Each row below holds a small network's activations on one record, seen along a few directions.
After each row come some of the record's fields: P, Y, S, U, B.
Not every record has every field; a missing one is written absent.
Other fields move the rows too, some of them a lot.
In the rows, 500 means zero.
Strong random noise was added to every row along 9 fixed directions; ignore it. To show where, here is one row again and again, with new noise each time:
603  598  502  561  518  647  662  638  436  515  379  597  604  655  541  753  711  527  553  282  601  648  420  254  751  446  627  674
472  471  527  432  402  613  447  534  353  437  492  559  515  591  462  653  516  526  593  480  383  429  365  529  447  676  501  369
316  654  481  455  533  378  502  411  300  388  759  624  689  687  511  469  511  648  372  480  543  660  484  517  660  177  618  517
408  473  630  453  537  452  554  730  459  655  364  665  613  693  414  676  595  491  480  616  585  562  520  533  462  389  530  675
595  496  500  521  497  562  632  474  675  551  500  553  543  512  398  537  515  600  691  450  472  454  477  526  508  439  684  589
612  538  525  600  532  531  690  514  581  552  380  515  427  461  478  569  531  499  688  423  502  551  464  424  580  499  605  660
364  516  620  421  597  477  534  657  314  532  453  671  761  575  459  703  778  455  352  491  629  619  500  359  659  347  509  600
523  495  431  417  354  546  383  551  702  594  551  423  553  562  554  355  392  657  549  578  534  345  523  580  320  490  516  474
519  473  564  599  316  490  352  513  420  533  345  379  259  428  568  191  178  335  612  532  526  441  482  371  329  628  150  533
389  767  520  565  435  354  624  446  328  274  328  404  360  561  629  487  307  399  603  502  459  508  305  624  561  571  537  668
467  447  559  428  570  477  611  619  538  616  430  575  500  511  439  754  649  571  595  645  414  485  475  661  417  596  646  503

517  436  414  463  539  663  423  523  580  501  603  533  662  667  500  484  594  615  370  422  600  533  582  423  523  416  495  420 -> P: p3 / Y: y3 / S: s4 / U: u4 / B: b2
507  459  454  471  436  612  436  469  561  450  508  464  559  441  503  429  461  482  521  462  516  425  499  450  493  566  435  439 -> P: p3 / Y: y3 / S: s3 / U: u4 / B: b3
541  510  517  526  501  482  647  468  532  456  463  581  528  466  496  611  505  479  570  417  501  563  454  441  587  486  594  593 -> P: p3 / Y: y3 / S: s7 / U: u2 / B: b1
465  505  556  496  519  517  516  494  302  429  532  584  470  539  509  659  529  482  456  410  443  592  419  424  533  574  504  462 -> P: p2 / Y: y3 / S: s4 / U: u4 / B: b3
508  571  619  482  435  533  628  645  503  432  161  542  590  510  469  647  570  289  556  419  574  401  363  424  559  553  524  753 -> P: p2 / Y: y2 / S: s7 / U: u3 / B: b1
475  628  495  651  529  297  659  448  405  586  525  478  144  713  511  546  285  577  668  645  357  679  458  747  477  472  645  564 -> P: p3 / Y: y1 / S: s5 / U: u1 / B: b1
457  476  539  488  525  338  488  634  576  671  407  474  429  416  648  476  462  485  413  655  603  598  659  518  363  486  388  607 -> P: p1 / Y: y3 / S: s2 / U: u2 / B: b2
445  511  431  557  678  364  509  352  435  453  619  366  291  244  657  399  476  492  428  582  442  651  587  564  485  579  430  363 -> P: p1 / Y: y3 / S: s3 / U: u4 / B: b2
586  438  526  539  497  464  610  496  594  609  450  492  441  257  491  559  525  488  635  529  442  484  517  408  516  612  558  511 -> P: p3 / Y: y3 / S: s5 / U: u3 / B: b3
477  621  538  568  630  334  653  417  546  514  560  529  565  518  440  436  492  493  496  478  574  553  547  542  639  204  672  699 -> P: p1 / Y: y1 / S: s5 / U: u1 / B: b3
448  319  542  464  481  588  438  425  594  446  520  607  624  516  326  376  375  428  493  494  501  456  584  501  411  429  365  489 -> P: p3 / Y: y3 / S: s7 / U: u4 / B: b3
521  523  514  485  583  435  651  457  686  499  524  511  506  418  480  613  524  573  547  492  457  487  503  637  430  483  729  566 -> P: p1 / Y: y3 / S: s4 / U: u4 / B: b1
323  726  504  535  467  293  453  443  158  318  558  442  323  624  716  458  296  447  399  531  491  676  429  569  521  494  396  509 -> P: p1 / Y: y3 / S: s2 / U: u1 / B: b1
473  631  394  518  498  497  502  581  607  466  465  393  527  668  627  437  450  554  434  515  614  525  521  557  518  430  509  627 -> P: p1 / Y: y3 / S: s1 / U: u4 / B: b1
471  611  384  491  545  418  602  491  697  489  524  407  521  576  595  473  471  615  520  567  545  547  543  623  580  401  655  629 -> P: p3 / Y: y3 / S: s5 / U: u4 / B: b1
570  487  407  463  395  573  502  453  728  449  537  475  581  492  550  429  391  607  570  440  500  399  517  535  416  477  587  497 -> P: p1 / Y: y3 / S: s7 / U: u3 / B: b2
490  546  600  575  661  393  538  525  433  560  404  398  391  247  595  490  643  329  364  533  599  602  534  375  565  488  405  571 -> P: p3 / Y: y2 / S: s6 / U: u4 / B: b1
506  553  646  607  573  401  645  530  259  518  365  535  297  421  483  687  571  324  614  556  376  585  392  508  573  620  520  560 -> P: p2 / Y: y2 / S: s5 / U: u1 / B: b1
602  360  528  466  476  677  418  433  596  491  526  498  613  331  438  506  573  488  537  395  464  384  481  402  386  585  474  372 -> P: p2 / Y: y3 / S: s6 / U: u3 / B: b2
565  440  537  648  537  455  587  430  346  544  530  580  274  412  496  484  451  449  571  464  406  700  539  343  580  491  412  503 -> P: p2 / Y: y2 / S: s7 / U: u3 / B: b3
567  773  401  524  463  379  613  483  775  507  492  331  467  575  676  383  359  656  506  535  556  447  481  736  447  355  790  709 -> P: p2 / Y: y2 / S: s3 / U: u2 / B: b2
456  518  479  525  521  506  542  381  534  304  400  451  528  369  523  435  464  382  520  422  519  513  485  430  595  548  430  546 -> P: p3 / Y: y3 / S: s6 / U: u4 / B: b2
426  460  593  516  570  365  463  343  256  433  664  545  461  278  471  426  487  425  480  495  439  587  488  414  557  471  383  398 -> P: p1 / Y: y3 / S: s2 / U: u2 / B: b3
504  572  430  511  586  406  549  296  456  393  713  459  341  401  641  517  428  627  511  502  360  602  481  652  431  534  623  352 -> P: p1 / Y: y3 / S: s7 / U: u2 / B: b2
559  479  392  491  467  664  388  544  622  530  536  482  673  674  473  376  572  563  444  423  630  450  574  387  601  389  427  500 -> P: p3 / Y: y1 / S: s1 / U: u1 / B: b3
487  541  618  515  408  551  510  597  569  496  283  534  525  660  446  568  393  379  569  489  533  410  412  604  346  534  521  682 -> P: p2 / Y: y3 / S: s6 / U: u1 / B: b1
613  371  479  519  455  672  624  567  619  526  400  560  448  533  417  776  519  540  692  462  363  479  444  527  445  722  639  448 -> P: p3 / Y: y3 / S: s5 / U: u4 / B: b1
429  511  443  462  596  448  538  389  680  470  604  440  676  304  469  330  578  556  431  534  582  480  641  478  596  356  531  495 -> P: p3 / Y: y3 / S: s4 / U: u4 / B: b2
597  589  526  412  376  684  541  550  635  392  369  480  619  634  483  750  573  521  601  377  429  266  281  667  403  641  756  527 -> P: p2 / Y: y2 / S: s6 / U: u2 / B: b1
368  479  474  496  620  377  528  508  492  522  539  534  477  548  580  486  458  509  351  622  539  705  640  546  497  384  426  545 -> P: p3 / Y: y3 / S: s7 / U: u4 / B: b3
359  450  565  427  632  331  511  504  428  575  558  562  573  367  426  573  671  510  406  682  490  541  550  608  512  443  538  426 -> P: p3 / Y: y1 / S: s6 / U: u3 / B: b2
574  582  369  606  496  473  638  462  581  504  487  392  281  501  629  466  373  586  632  548  440  582  512  542  534  580  545  519 -> P: p3 / Y: y3 / S: s3 / U: u3 / B: b3
595  568  409  604  493  469  521  642  589  620  258  196  219  338  762  434  493  430  536  561  567  480  536  441  479  757  391  549 -> P: p1 / Y: y1 / S: s5 / U: u4 / B: b2
522  484  498  530  575  411  623  612  624  633  390  528  519  414  516  545  608  489  527  569  595  601  583  428  593  460  516  653 -> P: p3 / Y: y3 / S: s2 / U: u3 / B: b1
493  538  494  551  545  501  484  567  291  544  498  463  495  485  600  576  703  474  409  454  552  604  479  289  695  503  445  472 -> P: p2 / Y: y1 / S: s5 / U: u3 / B: b3
402  497  526  544  600  366  582  282  356  383  734  659  511  524  380  487  409  524  491  497  391  676  523  583  557  339  585  429 -> P: p3 / Y: y3 / S: s3 / U: u2 / B: b1
395  687  500  375  453  406  486  530  690  387  433  446  773  489  537  485  537  531  422  546  603  273  434  711  478  377  723  657 -> P: p1 / Y: y2 / S: s6 / U: u3 / B: b2
567  392  554  494  466  534  472  711  612  756  417  542  495  552  535  556  533  531  488  558  601  526  610  449  353  482  426  594 -> P: p1 / Y: y3 / S: s2 / U: u2 / B: b3
435  604  464  438  624  381  520  445  448  423  578  381  580  311  577  492  679  516  376  577  491  482  499  538  636  487  532  422 -> P: p3 / Y: y2 / S: s1 / U: u3 / B: b3
335  542  617  488  625  384  706  562  383  437  251  556  467  531  280  731  574  309  603  684  395  440  379  771  560  631  595  619 -> P: p3 / Y: y1 / S: s3 / U: u4 / B: b1

Which values does each new row have?
526  525  491  552  560  418  654  465  732  585  470  511  514  451  425  437  459  545  599  523  540  475  556  538  506  392  654  705 -> P: p2 / Y: y3 / S: s4 / U: u4 / B: b3
687  380  386  519  497  746  447  416  511  480  618  425  443  313  485  500  619  553  567  356  398  461  487  308  599  705  444  239 -> P: p3 / Y: y2 / S: s3 / U: u4 / B: b3
473  474  485  511  608  542  529  332  386  321  490  448  434  372  375  509  560  405  588  484  350  442  422  590  595  687  466  344 -> P: p3 / Y: y1 / S: s1 / U: u4 / B: b2
451  438  525  458  514  504  384  467  482  585  642  494  491  435  437  370  504  534  419  572  491  457  569  504  396  442  414  379 -> P: p2 / Y: y2 / S: s4 / U: u4 / B: b3
365  676  506  487  559  235  470  344  282  426  749  421  401  470  571  326  379  552  395  630  426  574  457  668  490  337  549  421 -> P: p2 / Y: y2 / S: s3 / U: u2 / B: b1
438  411  562  503  569  530  529  548  501  493  421  675  601  639  376  604  494  453  436  483  563  624  538  513  490  414  482  612 -> P: p3 / Y: y3 / S: s6 / U: u4 / B: b2
360  498  679  439  486  472  473  611  358  452  349  643  822  605  304  562  633  305  428  477  643  412  438  379  645  328  460  649 -> P: p3 / Y: y1 / S: s5 / U: u3 / B: b1
406  458  475  408  516  343  482  456  550  565  596  466  534  315  518  395  520  548  456  671  498  433  562  572  477  458  497  422 -> P: p3 / Y: y1 / S: s7 / U: u3 / B: b3
573  782  331  465  343  504  537  455  602  309  422  247  419  482  795  497  405  563  550  422  469  359  308  601  498  663  673  537 -> P: p2 / Y: y2 / S: s7 / U: u3 / B: b1
504  513  526  543  640  461  578  658  398  621  328  451  340  570  549  632  617  431  429  566  549  607  506  474  517  584  414  595 -> P: p2 / Y: y1 / S: s4 / U: u4 / B: b3
473  485  465  464  505  448  504  607  467  573  477  545  442  514  573  605  575  544  463  613  488  560  524  486  526  563  484  488 -> P: p3 / Y: y2 / S: s7 / U: u3 / B: b3
530  367  474  486  519  506  406  224  484  425  728  460  448  180  453  256  477  495  504  479  382  478  563  424  486  529  373  232 -> P: p3 / Y: y2 / S: s7 / U: u2 / B: b2
518  451  559  558  620  483  550  550  378  553  465  561  462  463  460  613  624  401  469  479  517  618  525  447  554  505  450  497 -> P: p1 / Y: y1 / S: s3 / U: u2 / B: b1
425  541  465  414  348  538  365  703  453  517  411  450  406  753  611  595  384  528  467  634  460  418  422  718  279  661  473  453 -> P: p1 / Y: y2 / S: s3 / U: u4 / B: b1
471  448  375  359  425  440  295  623  507  691  682  369  370  529  785  489  491  737  320  725  444  540  598  631  244  599  439  231 -> P: p2 / Y: y2 / S: s7 / U: u2 / B: b2
485  314  571  522  449  434  483  436  504  589  538  673  422  508  258  385  286  484  654  605  409  470  551  566  377  448  433  474 -> P: p3 / Y: y1 / S: s7 / U: u3 / B: b2
390  523  532  484  406  495  376  581  278  450  506  517  544  596  479  461  460  419  442  491  522  501  478  391  583  497  342  468 -> P: p1 / Y: y2 / S: s5 / U: u4 / B: b1
430  508  487  542  471  400  475  583  284  578  542  597  462  636  529  469  480  530  436  533  591  719  575  349  650  366  373  535 -> P: p3 / Y: y1 / S: s2 / U: u3 / B: b2
573  550  459  527  614  587  638  628  587  523  443  555  602  594  621  784  749  562  416  384  610  658  517  390  605  419  666  613 -> P: p1 / Y: y3 / S: s6 / U: u3 / B: b1
305  464  651  482  465  363  468  458  320  398  336  551  469  494  306  378  327  243  553  617  445  387  477  597  451  570  287  524 -> P: p3 / Y: y1 / S: s4 / U: u1 / B: b2
